A small network was trained on made-up records. Each row is its average activation on records with the value named, seen along a few directions.
Values that are neighbours, or in one group, have similar rows; names and order tell nothing.
In the rows, 500 means zero.
Random noise pushes rows far along 10 fixed directions. That doesn't count. These rows show it; they differ only by the noise:
[542 408 440 474 436 588 489 633 486 580 542 542 634 582 351 551 456 524
 570 534 560 389 436]
[574 427 557 583 437 724 510 672 326 657 358 634 688 464 256 721 430 702
 508 519 426 388 482]
[668 667 511 410 576 470 196 434 610 367 419 393 371 667 508 444 482 627
 469 548 415 366 612]
[597 444 549 612 515 559 447 532 643 597 559 652 706 303 511 534 417 488
 181 395 572 307 425]
[346 369 474 600 477 520 552 465 389 473 454 739 583 456 445 589 566 382
 388 486 504 684 239]
[297 205 255 646 289 330 761 366 718 593 674 787 549 426 831 521 633 279
 177 246 517 470 384]
[479 381 334 453 328 533 435 545 498 559 497 596 484 706 509 599 548 560
 538 508 447 459 511]
[492 500 531 500 357 606 582 468 588 474 377 672 662 430 545 603 437 536
 415 470 435 394 661]
[544 471 404 564 499 510 463 446 521 534 416 459 509 510 595 432 603 588
 364 468 414 267 533]
[651 552 621 673 535 518 626 544 524 544 680 293 584 358 548 345 239 428
 590 507 653 241 679]
[599 374 386 460 303 599 461 585 571 732 520 515 524 556 619 576 520 664
 440 474 461 297 648]
[561 577 466 407 497 563 242 449 534 399 405 468 493 615 541 425 527 535
 458 614 484 423 543]


Field Rup:
l8: [491 622 605 366 512 641 367 461 481 476 352 482 529 319 648 467 559 487
 386 624 533 608 675]
l2: [440 504 446 524 399 379 530 359 473 437 571 491 254 638 631 540 502 459
 632 470 437 710 548]
l4: [471 506 452 561 501 577 484 569 440 467 521 414 657 536 485 386 476 485
 571 554 559 301 496]
l1: [605 479 534 740 478 559 413 509 359 609 498 445 476 435 547 481 426 574
 325 461 460 355 543]
l14: [278 500 347 804 648 379 599 415 298 272 350 519 561 594 374 366 646 446
 494 401 350 338 285]
l3: [340 711 546 298 494 405 524 391 692 180 404 589 469 562 547 509 510 375
 573 527 443 752 617]
l9: [605 569 632 615 730 444 475 680 520 513 608 645 623 427  98 712 300 529
 426 364 527 460 364]
l7: [532 658 706 609 604 356 586 541 497 496 634 451 293 452 481 630 288 487
 617 372 458 713 589]
l15: [515 544 454 582 480 413 404 450 564 377 649 434 440 620 564 430 316 436
 529 449 589 314 699]
l12: [551 531 639 600 455 471 487 440 601 463 470 712 540 392 468 671 342 552
 356 375 413 516 565]
l10: [509 461 401 301 436 534 448 648 602 649 488 581 473 572 487 627 665 660
 438 424 435 525 472]
l16: [431 295 377 389 454 676 354 546 380 703 453 584 565 408 524 524 706 531
 342 586 583 606 299]
l11: [464 524 440 465 530 560 339 575 407 480 558 482 591 562 471 465 468 391
 543 635 662 536 490]
l6: [490 438 490 553 482 405 617 526 599 591 633 496 477 426 580 508 526 506
 412 383 454 462 467]
l5: [469 423 370 188 345 700 518 577 449 572 353 474 637 585 434 485 661 537
 723 703 543 502 587]
l13: [555 564 654 428 516 586 530 493 337 535 352 405 454 446 423 531 487 628
 656 630 453 644 523]
The values of Rup form 5 separate groups.
List the group mates of l14, in the order listed.
Answer: l4, l6
List the group mates of l12, in the order listed.
Answer: l2, l1, l13
List the group mates of l11, in the order listed.
Answer: l8, l9
List the group mates of l16, in the order listed.
Answer: l15, l5

Field Tul:
h8: [572 519 552 540 379 554 281 512 501 342 506 746 528 692 329 734 207 562
 518 483 504 499 601]
h9: [544 480 393 569 600 615 349 543 525 484 392 573 754 514 336 517 480 590
 297 448 515  47 532]
h10: [585 511 620 705 608 240 422 516 635 455 653 835 316 576 195 868 303 687
 338 106 305 662 243]
h1: [377 619 515 318 297 558 400 499 520 346 384 515 498 722 575 535 423 547
 696 629 465 616 731]
h6: [451 400 364 533 559 407 422 598 403 675 529 548 321 578 431 671 606 646
 382 350 429 641 311]
h4: [384 473 377 333 353 555 587 591 609 411 204 757 767 626 363 637 743 568
 457 485 321 371 450]
h7: [402 363 522 597 233 644 559 518 339 633 564 746 540 339 634 677 374 326
 462 552 566 757 645]
h5: [508 549 479 411 453 529 514 572 702 468 494 704 659 467 488 681 495 499
 415 421 469 459 597]
h3: [529 303 356 527 220 636 273 360 528 716 476 671 450 434 914 548 624 516
 141 533 443 494 606]
h2: [491 544 367 472 390 622 406 544 501 338 396 595 660 800 324 540 494 506
 636 596 407 311 468]
The values of Tul form a network in which each value has 3 neighbours.
Name the neighbours of h9, in listed order.
Answer: h8, h6, h7
Name the neighbours of h2, in listed order.
Answer: h10, h4, h3
Each value of Tul is a pair of two hidden parts, and every pair occurs once (2 first parts, 5 second parts).
Changing only the second part turns h7 into h5. h9 has the same second part as h7; what does that change turn h9 into?
Answer: h6
Changing only the second part turns h4 into h3. h1 has the same second part as h4; what does that change turn h1 into?
Answer: h8
